Each row below holds a small network's activations on one input, seen along a few directions.
Each table varies a few parts of the input and shows all the possible inputs, shuffled.
A made-up example of a description, with smaller parts first: one of 5 places around a ring, together with either a single point or one of 9 places around a ring or (one of 2 separate values, together with one of 6 places along a line).
Shared parts are said once, and a part with two or three values counts as separate values.
In the rows, zero is written as 128.

Other details of the inputs vary at random and push rows far along two fixed directions, the same in every table; ignore that.

Table:
r1: [119 130 165 115 100 117  78  84 128  72 102]
r2: [202 131 118 161 155 129 201 126 104 181 144]
r3: [183 133 118 157 170 145 179 151 108 189 177]
r4: [ 81 101 107 113 147 110 131 177 132 145 104]
r5: [ 87 129 108 140 118 151 140 156 141 147  75]
r6: [118 134 165  97 114 127  67 112 148  67 134]
r7: [ 85 117 105 112 133 129 142 183 149 145 112]
r8: [110 148 158 126  89 143  74  86 130  77 109]
r9: [179 123 120 156 175 135 171 148 100 186 171]
r10: [188 149 132 166 110 111 119  52  96 121 196]
r11: [191 127 104 156 156 115 208 120 103 178 151]
r12: [117 141 164  96 111 131  70 113 152  67 134]
r13: [ 99 123 118 103 142 139 150 180 157 134 105]
r14: [ 88 107 102 131 132 113 144 152 124 147  74]
r15: [108 100 105 103 121 152 135 148 129 168  64]
r16: [121 139 163 114  93 127  82  87 137  70 104]
r17: [110 150 146 106  85 127  95  86 148  65 113]
r18: [115 119 143  73 100 135  52  98 138  95 141]
r19: [ 87 113 110 143 123 144 138 157 133 151  72]
r20: [ 91 115 100 130 120 128 151 158 136 144  79]
r21: [118 128 165  98 117 122  65 111 143  68 134]
r22: [105 130 165 111 114 133  56 107 131  79 138]
r23: [199 151 137 143 112 105 142  53 109 106 193]
r24: [118 129 165 115 105 112  77  81 124  73 100]
r25: [180 130  87 165 142 116 202 127 105 184 159]
r26: [105 102 132 110 160 133 130 181 139 139  87]
r27: [ 85 107 111 143 126 139 135 157 128 151  70]
r28: [105 150 162 109 106 145  64 109 144  78 140]
r29: [177 121 119 156 180 131 170 147  97 187 168]
r30: [ 92 122 151 116 113 111  53 102 129  84 145]
r31: [196 158 138 125 124 113 133  81 127 102 225]
r32: [ 99 144 132 116  78 119  84  87 141  72 121]
r33: [192 140 101 154 146 130 215 126 116 176 154]
r34: [ 79 109 117 125 141 141 126 181 143 154 103]
r35: [ 84 125 106 111 130 133 142 183 153 143 111]
r36: [ 95 125 140 101 103 100  67 108 136  75 151]
r37: [169 123 104 160 164 129 178 152 111 194 182]
r38: [ 91 130  98 128 115 137 154 157 144 142  82]
r39: [ 93 123 151 115 108 116  55 104 132  84 147]
r40: [ 95  99 119 104 155 122 142 179 140 136  97]
r41: [ 94  99 118 105 160 117 140 176 136 136  96]
r42: [120 145 162 113  91 132  84  88 141  70 105]
r43: [110 134 161 128  94 133  70  84 121  78 108]
r44: [111 132 127 124 128 150 152 157 145 139  65]
r45: [182 160 137 147 118 122 114  79 119 121 230]
r46: [ 86 121 109 141 120 148 139 157 137 148  73]
r47: [102 113 115 121 130 133 162 156 139 139  72]
r48: [180 167 136 145 115 126 115  80 124 121 229]
r49: [ 85 110 107 112 135 125 139 182 145 144 111]
r50: [204 145 152 133 145 105 114  77 108 108 210]
r51: [196 150 148 161 122 115 118  50  86 119 184]
r52: [ 98 105 118 122 142 117 154 149 127 140  66]
r53: [ 96 107 129 138 136 143 133 154 117 148  61]
r54: [ 98 133 124 136 125 161 140 155 134 144  68]
r55: [180 128  88 165 146 111 200 125 100 186 157]
r56: [188 123 105 139 171 119 199 152 117 176 182]
r57: [204 169 150 129 127 127 123  84 129 106 214]
r58: [ 98 117 126 138 131 153 139 157 126 147  65]
r59: [ 98 108 117 104 148 131 148 183 149 136 101]
r60: [192 163 150 143 127 134 112  80 114 116 219]
r61: [173 125  93 147 158 113 190 153 113 185 189]
r62: [ 84 103 113 143 134 128 130 151 120 152  67]
Description of these inputs: one of 2 separate values, together with either a single point or (one of 5 places around a ring, together with one of 6 places along a line).
Changing only the choice among 2 separate values turns r19 into r34. The same change can be made to r10. Which row results? -> r39
Changing only the choice among 2 separate values turns r17 into r13. The same change can be made to r54. Which row results? -> r28
Which other rows does r8 become when the place on the line of 6 takes its other values? List them by row number. -> r43, r51, r53, r54, r58
A walk changes only the place on the ring of 5. It starts at r42 and steps to r8. List the rest of the walk in order. -> r46, r32, r33
Which other rows does r57 become when the choice among 2 separate values takes its other values? List them by row number. -> r44
Which other rows does r52 become when the choice among 2 separate values takes its other values? List them by row number. -> r41

Table:
r63: [ 71 103 117 101 134 124 123 180 149 129  81]
r64: [ 69  96 125 110 144 129 111 178 137 134  83]
r65: [155 129 115 140 152 139 160 154 126 167 160]
r66: [163 123 113 149 146 127 175 127 108 163 126]
r67: [ 83 117 127 115 119 149 131 164 147 129  51]
r68: [159 122 112 154 146 127 171 127 105 167 128]
r69: [162 130 121 157 147 137 161 128 103 172 131]
r70: [ 79 120 116 115 116 140 136 157 147 127  58]
r71: [191 151 143 154 111 109 113  45  95 109 197]
r72: [107 134 143 125  87 112  75  77 127  80 126]
r73: [ 69 118 132 134 130 136 136 168 143 120  48]
r74: [ 89 112 133 114 131 145 126 161 138 128  46]
r75: [ 63 111 114 111 132 137 114 180 147 135  91]
r76: [156 134 116 158 135 141 165 130 112 172 137]
r77: [118 135 166  95 113 124  67 100 143  69 140]
r78: [160 134 114 155 135 143 168 131 115 168 134]
r79: [198 162 148 126 117 121 115  72 125 101 222]
r80: [110 126 157  98 110 113  68  98 136  69 144]
r81: [154 135 106 127 148 129 173 151 131 160 158]
r82: [ 77 100 129  95 143 129 125 177 146 126  75]
r83: [113 140 156 102 102 129  67 103 146  72 149]
r84: [150 133 105 132 148 130 168 151 128 162 161]
r85: [152 136 104 154 132 134 174 126 117 167 138]
r86: [111 133 148  94 101 107  75  99 145  67 145]
r87: [116 133 164 101 113 125  62 100 140  72 142]
r88: [ 75 107 114 120 120 129 133 158 142 130  53]
r89: [117 144 154 118  87 133  76  84 136  74 121]
r90: [149 121 105 138 151 117 164 151 121 165 158]
r91: [ 72 109 126 114 135 146 109 181 148 136  89]
r92: [165 129 121 154 147 138 164 129 106 168 128]
r93: [150 134 121 150 162 124 174 159 126 153 154]
r94: [155 116 114 137 161 122 162 149 115 166 156]
r95: [ 66 112 115 107 132 138 118 179 150 131  89]
r96: [147 120 104 142 150 116 159 151 118 168 161]
r97: [204 160 152 147 113 121 115  49 103 105 191]
r98: [155 126 104 155 136 121 174 126 113 166 132]
r99: [119 133 154 111  96 117  82  78 129  67 112]
r100: [156 137 104 150 132 134 177 127 120 163 135]
r101: [116 137 144 113  87 112  85  78 137  68 117]
r102: [192 152 152 141 129 117  97  70 108 110 223]
r103: [113 132 163 106 114 125  57 101 137  75 145]
r104: [149 135 104 157 132 133 170 125 114 170 140]
Changing only one part turns r94 into r68. The same change can be made to r86. Which row results? -> r101
What is each input in this table made of? -> one of 2 separate values, together with either a single point or (one of 4 places along a line, together with one of 5 places around a ring)
Which other rows does r70 become when the place on the line of 4 takes its other values? List them by row number. -> r85, r100, r104
Which other rows does r66 become when the choice among 2 separate values takes its other values? List them by row number. -> r80

Table:
r105: [ 87 104 133 106 151 145 125 188 145 138  76]
r106: [109 145 155 110  81 123  70  74 138  61 115]
r107: [ 77 116 115 104 135 142 140 189 160 131  81]
r108: [ 64 102 106 122 121 122 136 168 139 136  50]
r109: [ 96 130 145 103  98 101  67  98 141  65 152]
r110: [177 130 112 139 165 134 182 155 119 177 164]
r111: [183 139 115 156 149 141 195 134 114 177 133]
r112: [176 119 111 164 161 123 183 130  96 180 137]
r113: [ 88 144 144 108  92 123  54 102 147  71 154]
r114: [182 132 119 159 157 139 190 132 106 179 133]
r115: [184 131 122 141 169 141 181 157 121 175 159]
r116: [192 166 138 145 116 117 103  65 112 112 243]
r117: [177 121 118 141 171 132 176 153 114 179 162]
r118: [173 112 115 146 174 120 173 152 110 182 165]
r119: [ 87 112 128 104 144 147 131 189 151 135  76]
r120: [102 141 146 110  76 115  71  72 140  60 119]
r121: [216 168 160 151 113 124 122  42 105 100 199]
r122: [204 155 146 133 125 111 113  64 110 105 232]
r123: [178 141 102 155 138 135 202 133 123 175 138]
r124: [ 95 141 159 125  80 135  48  76 128  68 121]
r125: [ 79 104 129 122 138 143 131 165 133 138  43]
r126: [167 134 100 139 155 129 192 154 127 173 170]
r127: [ 67  97 116 107 143 123 126 186 143 139  82]
r128: [169 116 109 144 168 117 177 152 111 181 168]
r129: [199 159 152 147 127 121  96  67 108 115 236]
r130: [ 98 140 157 109 102 128  45 101 139  75 150]
r131: [114 145 156  98 100 126  71 102 149  63 145]
r132: [162 126  97 142 157 117 188 152 120 176 173]
r133: [108 139 160 112  88 121  62  72 130  61 114]
r134: [170 120 109 141 167 124 178 152 113 180 167]
r135: [211 167 150 149 106 117 120  37 104 100 204]
r136: [ 69 101 111 123 127 126 132 166 133 138  49]
r137: [ 76 110 119 103 140 140 133 188 151 135  79]
r138: [206 170 136 147  95 111 129  37 114  99 210]
r139: [103 140 153 110  81 118  65  73 135  60 115]
r140: [ 81 118 122 118 123 147 142 168 148 135  45]
r141: [ 88 143 145 123  67 129  56  78 138  67 123]
r142: [103 130 155 116  90 110  57  73 124  61 115]
r143: [177 123 113 161 160 129 185 129  99 181 136]
r144: [101 136 150 112  82 113  62  73 131  60 116]
r145: [170 130 115 174 152 147 177 134 100 189 144]
r146: [ 71 105 117 102 141 135 130 186 149 137  80]
r147: [ 73 102 119 121 132 136 130 165 133 139  45]
r148: [ 59 110 113 131 117 152 123 171 138 146  51]
r149: [ 65 105 107 119 120 129 137 166 142 136  48]
r150: [ 67 107 111 103 137 132 135 186 153 134  83]
r151: [ 69 101 116 104 142 129 128 186 146 138  81]
r152: [175 116 116 143 172 126 174 152 112 181 164]
What is each input in this table made of? -> one of 2 separate values, together with one of 4 places along a line, together with either a single point or one of 5 places along a line
Changing only the choice among 2 separate values turns r135 into r110. The same change can be made to r108. Which row results? -> r109
Changing only the choice among 2 separate values turns r107 into r123. The same change can be made to r119. Which row results? -> r111
A walk changes only the place on the line of 4. It starts at r118 and steps to r128. List the rest of the walk in order. -> r127, r109
Which other rows does r150 become when the choice among 2 separate values takes its other values? List them by row number. -> r120
Which other rows does r105 become when the choice among 2 separate values takes its other values? List them by row number. -> r114
A walk changes only the place on the line of 5. It starts at r136 and steps to r144. List the rest of the walk in order. -> r139, r106, r140
